A small network was shown many inputs. Here are its activations along a few directions, one row for each input.
Each table varies a few parts of the input and shows all the possible inputs, shuffled.
A made-up example of a description, with smaller parts first: values(2) and (point or ring(11) or (line(4) and ring(5))).
Shared parts are said once, and a part with two or three values counts as separate values.
(in the rows, 128 means zero)

Other details of the inputs vary at random and push rows far along three fixed directions, the same in every table; ignore that.

A family of inputs:
R1: [161 107 176  91 152  66 140 110 106 154 118 118  85]
R2: [156 140 116 162 188 201 147  83 116 134  86  49 208]
R3: [126 114 135 148 176 100 181  60 197  94  74 157 150]
R4: [134 174 107  90  57 180  73 185  60 150 175  67 159]
R5: [116 117 122 178 198  88 204  95 178 128  90 154 155]
R6: [163 134 103 154 191 197 152  84 122 133  89  39 200]
R7: [ 92 123 128 112  71 104 119 195 114 144 182 175  91]
R8: [151 150 119  70  37 179  50 179  80 125 161  69 164]
R9: [156 114 184 123 152  77 103 109 103 139 105 142  85]
R10: [ 93 112 130 105  67 110 123 190 115 144 180 170  85]
R11: [145 121 184 125 173  78 117 119 102 156 125 134  85]
R12: [111 114 121 197 218  99 188 100 177 131  96 153 142]
R13: [127 130 129 162 174 100 190  56 175 101  70 166 143]
R14: [ 98 140 125 117  71 122  88 164 112 122 171 181  68]
R15: [209 140 158 106 138 148  58 130  46 152 100  26 164]
R16: [144 128 176 128 177  70 115 122 105 158 127 130  85]
R17: [153 103 184 113 168  86 124 114 105 157 125 125  76]
R18: [157  93 185 111 152  62 138 139 107 162 117 128 103]
R19: [160 104 184 110 159  74  94 116 127 133 113 133  92]
R20: [150 129 177 125 168  57  88 124 126 134 114 139 101]
R21: [144  95 186 137 171  73 118 145 103 164 123 133  94]
R22: [ 60 104  56 168 125 164 188 146 193 109 162 181 107]
R23: [106 122 124 105  66 130  94 159 116 123 171 172  59]
R24: [106 149  58 125  82 238 157 127 135 114 145  87 190]
R25: [ 95 126 132  87  65 121 123 160 114 137 179 165  71]
R26: [152 122 185 122 164  65  89 121 123 132 111 142 101]
R27: [ 69 151  63 151  90 144 174 113 187  85 139 198 121]
R28: [153 134 173 132 161  63  99 116 106 140 108 143  90]
R29: [ 85 120 125 131  89 117 105 200 114 146 190 175  78]
R30: [141 153 119  94  56 195  29 188  73 130 167  70 161]
R31: [118 125 132 157 191 108 206  63 174 119  88 154 138]
R32: [ 67 140  75 141  92 146 165 117 205  77 142 198 133]
R33: [108 176  55 135  79 208 116 139 150  92 136  94 215]
R34: [ 76 123  62 127  92 148 174 113 212  75 143 183 121]
R35: [ 71 132  72 142  83 158 181 104 186  84 134 198 117]
R36: [168 124 105 152 176 171 168 108 122 138  79  41 227]
R37: [161 120 112 174 189 194 147 114 119 142  87  44 219]
R38: [120 156  47 126  69 224 139 124 133  96 129  90 191]
R39: [107 118 118  95  78 117  83 169 137 115 178 162  68]
R40: [211 142 172  90 116 137  74 120  47 151  90  34 177]
Description of these inputs: values(2) and line(4) and line(5).
Q: The inputs of R20 and R33 match in every part but the values(2) part. If R11 is changed in the same way as R20 into R33, which row does it become?
A: R31
Q: The inputs of R12 and R5 match in every part but the values(2) part. If R22 is changed in the same way as R12 into R5, which row does it become?
A: R36
Q: Which other rows does R31 become when the line(4) part takes its other values? List them by row number.
A: R7, R13, R32

A family of inputs:
R41: [143 149 119 110 112 149 109 125 119 127 120  88 166]
R42: [ 94 140  97 153 115 166 118 144 147 110 145 146 133]
R43: [146 140 144 166 182 114 126 105 121 136  94 121 152]
R44: [148 119 160 120 159 105 162 116 116 152 111 106 149]
R45: [113 118 117 140 145  97 182 129 157 132 130 153 123]
R46: [140 129 128 112  93 147 134 148  80 150 127  91 155]
R47: [148 122 135 156 193 117 156 116 124 153 108 101 140]
R48: [124 105 129 124 124 115 158  97 170 107 112 164 111]
R49: [139 108 121 132 138 161  97 167 109 146 143  82 148]
R50: [103 138  99 123  86 144 118 148 145 106 151 149 139]
R51: [141 140 127 130 125 158  83 142 101 129 135  96 150]
R52: [101 140  95 122 101 160 124 127 139 114 158 136 106]
R53: [115 123 115 145 155 133 167  83 160 107 113 158 105]
R54: [111 120  97 133 101 180 129 122 149 106 143 140 117]
R55: [129 104 171  92 110  72 103 136 115 135 153 179  26]
R56: [140 147 119 126 132 164 101 121 112 131 126  86 149]
R57: [150 131 157 136 154  96 120 117 129 126  94 117 156]
R58: [152 141 151 144 154  90 125 117 119 135  94 125 160]
R59: [105 137 146 110  72 104  61 195  95 141 186 167  64]
R60: [109 140  91 115  87 158 147 121 144 103 136 144 133]
R61: [122 116 124 119 126 113 163  97 165 107 111 164 108]
R62: [ 98 147  95 144  93 146 128 148 150 107 140 149 154]
R63: [112 128 122 130 138 101 152 106 165 108 117 165 122]
R64: [153  94 151 129 167  98 136 134 137 140 106 100 151]
R65: [140 147 120 130 134 163  97 128 107 126 126  92 154]
R66: [137 127 127 129 114 164 125 144  75 156 132  89 138]
R67: [166 123 196  70 116  42  86 134  86 152 133 123  72]
R68: [102 113 130 144 160 127 178 115 148 141 138 154 105]
Q: What do these inputs look like to the network?
A: values(2) and (line(4) or line(10))
Q: The inputs of R48 and R54 match in every part but the values(2) part. If R57 is changed in the same way as R48 into R54, which row does it become?
A: R42
Q: Which other rows does R64 become when the line(4) part takes its other values? List them by row number.
A: R44, R45, R46
